Look-ups in named tables: a row name and a column name give one cell, copied from the table.

mepum =
|  | tosogu | let | nelot | kozivo | voza | suv | lapimon | susin | gedapa | rovu |
|---|---|---|---|---|---|---|---|---|---|---|
| mev | 470 | 402 | 219 | 160 | 548 | 162 | 763 | 223 | 688 | 640 |
| ziz | 541 | 524 | 314 | 434 | 510 | 690 | 750 | 431 | 82 | 391 |
| dolen | 194 | 337 | 595 | 261 | 100 | 751 | 100 | 213 | 329 | 588 |
| baveno | 277 | 437 | 119 | 727 | 181 | 349 | 382 | 200 | 624 | 589 |
| garer | 395 | 808 | 805 | 614 | 381 | 202 | 594 | 544 | 200 | 701 |
| gukopan | 545 | 693 | 338 | 661 | 124 | 322 | 66 | 375 | 127 | 631 |
| veti | 694 | 100 | 81 | 492 | 296 | 507 | 304 | 483 | 568 | 639 |
| gev | 88 | 57 | 41 | 610 | 649 | 403 | 645 | 489 | 642 | 230 |

susin of veti: 483
tosogu of veti: 694
suv of dolen: 751
nelot of baveno: 119
suv of veti: 507
lapimon of ziz: 750
tosogu of garer: 395
tosogu of dolen: 194
Row with the largest tosogu: veti

dibalu =
	vorokun	zadize	dozuvu	sur	zata
mem	-1.467	0.923	3.278	3.575	0.641
sebozen	1.963	0.698	0.046	7.284	3.752
bod	2.824	-2.274	0.523	-5.819	5.542

vorokun of mem: -1.467
vorokun of bod: 2.824
zadize of bod: -2.274
sur of bod: -5.819
zadize of mem: 0.923
dozuvu of sebozen: 0.046
dozuvu of mem: 3.278
vorokun of sebozen: 1.963
zata of sebozen: 3.752
sur of sebozen: 7.284
zadize of sebozen: 0.698
zata of bod: 5.542
zata of mem: 0.641
sur of mem: 3.575
dozuvu of bod: 0.523

bor =
,getater,bam,tez,daf,zesul,bof,vonon
fos,7.3,7.1,5.8,4.9,5.6,9.0,0.7
zedim,5.8,5.9,5.7,4.8,9.3,4.4,6.5
lonofo,6.4,4.3,7.5,5.9,4.8,2.7,7.1
selog,7.3,6.5,6.7,5.5,7.1,4.4,4.6
vigida,5.7,1.6,6.0,5.6,4.5,4.8,4.7

selog, getater => 7.3
lonofo, vonon => 7.1
vigida, bof => 4.8
zedim, bof => 4.4
lonofo, getater => 6.4
lonofo, bof => 2.7
vigida, vonon => 4.7
selog, daf => 5.5
fos, bam => 7.1

vuk:
,gasu,ziti,tibagif,logofaz,banaf
kosoli,9.44,-0.32,1.38,3.70,-4.60
bibodo,0.21,-3.42,5.44,-0.91,4.94
ketapu,-3.09,-5.66,0.30,-6.19,0.07

What is the banaf of kosoli in vuk? -4.60
What is the ziti of ketapu in vuk? -5.66
What is the gasu of bibodo in vuk? 0.21
What is the logofaz of ketapu in vuk? -6.19
What is the tibagif of kosoli in vuk? 1.38
What is the gasu of kosoli in vuk? 9.44
What is the ziti of kosoli in vuk? -0.32
What is the logofaz of kosoli in vuk? 3.70
What is the banaf of bibodo in vuk? 4.94
What is the ziti of bibodo in vuk? -3.42
What is the logofaz of bibodo in vuk? -0.91
What is the banaf of ketapu in vuk? 0.07
What is the gasu of ketapu in vuk? -3.09
What is the tibagif of ketapu in vuk? 0.30
What is the tibagif of bibodo in vuk? 5.44

fakav.tsv
	rur	timazon	mafusof	dudaliv	musop
mib	93	181	98	214	101
siv	135	126	116	170	123
naz	198	69	167	43	129
gub	253	120	174	26	70
tup	160	134	101	207	126

What is the rur of naz in fakav? 198
What is the rur of mib in fakav? 93
What is the mafusof of tup in fakav? 101
What is the timazon of siv in fakav? 126
What is the rur of tup in fakav? 160
What is the timazon of mib in fakav? 181
What is the musop of tup in fakav? 126
What is the musop of gub in fakav? 70
What is the dudaliv of siv in fakav? 170
What is the timazon of tup in fakav? 134
What is the timazon of naz in fakav? 69
What is the musop of naz in fakav? 129
Row with the largest dudaliv: mib

faz.tsv
	vez	tol	kekorov
pide	-8.71	-25.05	-33.83
nam	-15.22	15.16	2.39
lipepu	-19.64	9.55	1.38
bol	-44.49	24.49	31.07
faboput	22.17	-17.06	-87.85
sesepul	-29.85	14.69	9.87
vofo	-3.73	53.26	21.23
gezudop	-22.57	71.20	44.37
fif	-27.34	15.80	10.04
medipen	35.66	-24.35	-48.82
norez	-42.32	13.20	14.53
davote	-16.89	10.24	-0.07

tol of lipepu: 9.55
vez of lipepu: -19.64
vez of norez: -42.32
tol of bol: 24.49
tol of gezudop: 71.20
vez of sesepul: -29.85
tol of vofo: 53.26
tol of sesepul: 14.69
vez of medipen: 35.66
vez of vofo: -3.73
kekorov of sesepul: 9.87
kekorov of bol: 31.07
vez of bol: -44.49
vez of davote: -16.89
kekorov of nam: 2.39

basag:
|  | kedak | bavog | kode | pumi | kitidim |
|---|---|---|---|---|---|
| vus | 159 | 44 | 68 | 124 | 150 |
| kof | 182 | 150 | 133 | 60 | 165 |
| nif | 138 | 109 | 77 | 95 | 177 |
| rak | 88 | 126 | 111 | 136 | 112 |
| vora | 70 | 49 | 72 | 76 | 225 |
| tok | 110 | 119 | 129 | 96 | 198 |
| larumo | 105 | 53 | 141 | 123 | 168 |

What is the kitidim of larumo in basag?
168
What is the kedak of vus in basag?
159
What is the kode of tok in basag?
129
What is the kitidim of rak in basag?
112
What is the kode of vora in basag?
72
What is the kedak of larumo in basag?
105
What is the pumi of kof in basag?
60
What is the pumi of nif in basag?
95
What is the kedak of vora in basag?
70
What is the kode of rak in basag?
111
What is the bavog of rak in basag?
126
What is the kedak of nif in basag?
138
What is the bavog of tok in basag?
119
Which row has the largest pumi? rak

kozemun =
	bogati	bup	mup	fegumup	pilazel	fug
dasike	0.5	0.3	0.4	0.4	0.5	0.5
ger	0.5	0.4	0.4	0.4	0.6	0.4
zag	0.2	0.4	0.5	0.4	0.5	0.2
videpiz	0.5	0.2	0.4	0.5	0.7	0.3
meru	0.5	0.4	0.6	0.6	0.8	0.2

What is the pilazel of videpiz in kozemun?
0.7
What is the bogati of zag in kozemun?
0.2
What is the mup of zag in kozemun?
0.5
What is the mup of dasike in kozemun?
0.4
What is the bogati of meru in kozemun?
0.5
What is the bup of dasike in kozemun?
0.3
What is the fegumup of dasike in kozemun?
0.4
What is the fug of zag in kozemun?
0.2
What is the fug of meru in kozemun?
0.2
What is the fug of videpiz in kozemun?
0.3
What is the fegumup of videpiz in kozemun?
0.5
What is the bup of meru in kozemun?
0.4
What is the bup of ger in kozemun?
0.4
What is the pilazel of ger in kozemun?
0.6
What is the pilazel of zag in kozemun?
0.5
What is the fug of ger in kozemun?
0.4
What is the fegumup of meru in kozemun?
0.6
What is the mup of ger in kozemun?
0.4
What is the pilazel of meru in kozemun?
0.8

Table zure
|  | pep | kupuv | vom | lededif | raberin | nagi | fav | dopi | gegeta | kos |
|---|---|---|---|---|---|---|---|---|---|---|
| bot | 0.08 | 0.05 | -0.04 | 0.12 | -0.03 | -0.04 | -0.15 | 0.09 | 0.06 | 0.02 |
| fek | 0.04 | 0.12 | 0.14 | 0.19 | 0.30 | 0.13 | -0.09 | 0.08 | 0.03 | 0.04 |
| giv | -0.08 | 0.18 | -0.05 | 0.15 | 0.22 | 0.35 | -0.16 | -0.10 | 0.09 | -0.09 |
| sedef | -0.40 | 0.19 | 0.09 | -0.22 | -0.54 | -0.24 | 0.06 | 0.21 | -0.29 | 0.05 |
| gofogor | -0.04 | -0.08 | 0.06 | 0.02 | 0.19 | 0.07 | 0.10 | 0.10 | 0.16 | 0.02 |
| pofu | 0.21 | -0.44 | -0.12 | 0.15 | -0.15 | -0.14 | 0.12 | 0.10 | 0.17 | 0.01 |
| foteku | 0.14 | 0.13 | 0.12 | -0.04 | -0.05 | -0.13 | 0.01 | 0.10 | 0.05 | -0.09 |
| zad | 0.35 | 0.16 | -0.03 | 0.17 | -0.10 | -0.01 | -0.33 | -0.05 | -0.11 | -0.01 |
| rivu | -0.10 | 0.06 | -0.21 | 0.60 | -0.17 | -0.16 | 0.41 | -0.34 | 0.01 | -0.33 |
| fet | -0.12 | -0.03 | 0.06 | 0.21 | 0.41 | 0.24 | 0.06 | 0.11 | 0.08 | 0.13 |
| gememe | -0.27 | 0.13 | -0.04 | 0.22 | 0.14 | 0.13 | -0.15 | -0.02 | -0.01 | -0.03 |

What is the nagi of zad in zure? -0.01
What is the nagi of giv in zure? 0.35
What is the kos of bot in zure? 0.02
What is the pep of foteku in zure? 0.14
What is the dopi of gofogor in zure? 0.10
What is the pep of bot in zure? 0.08
What is the lededif of giv in zure? 0.15
What is the dopi of sedef in zure? 0.21
What is the kupuv of gofogor in zure? -0.08
What is the kupuv of fek in zure? 0.12
What is the kos of gememe in zure? -0.03

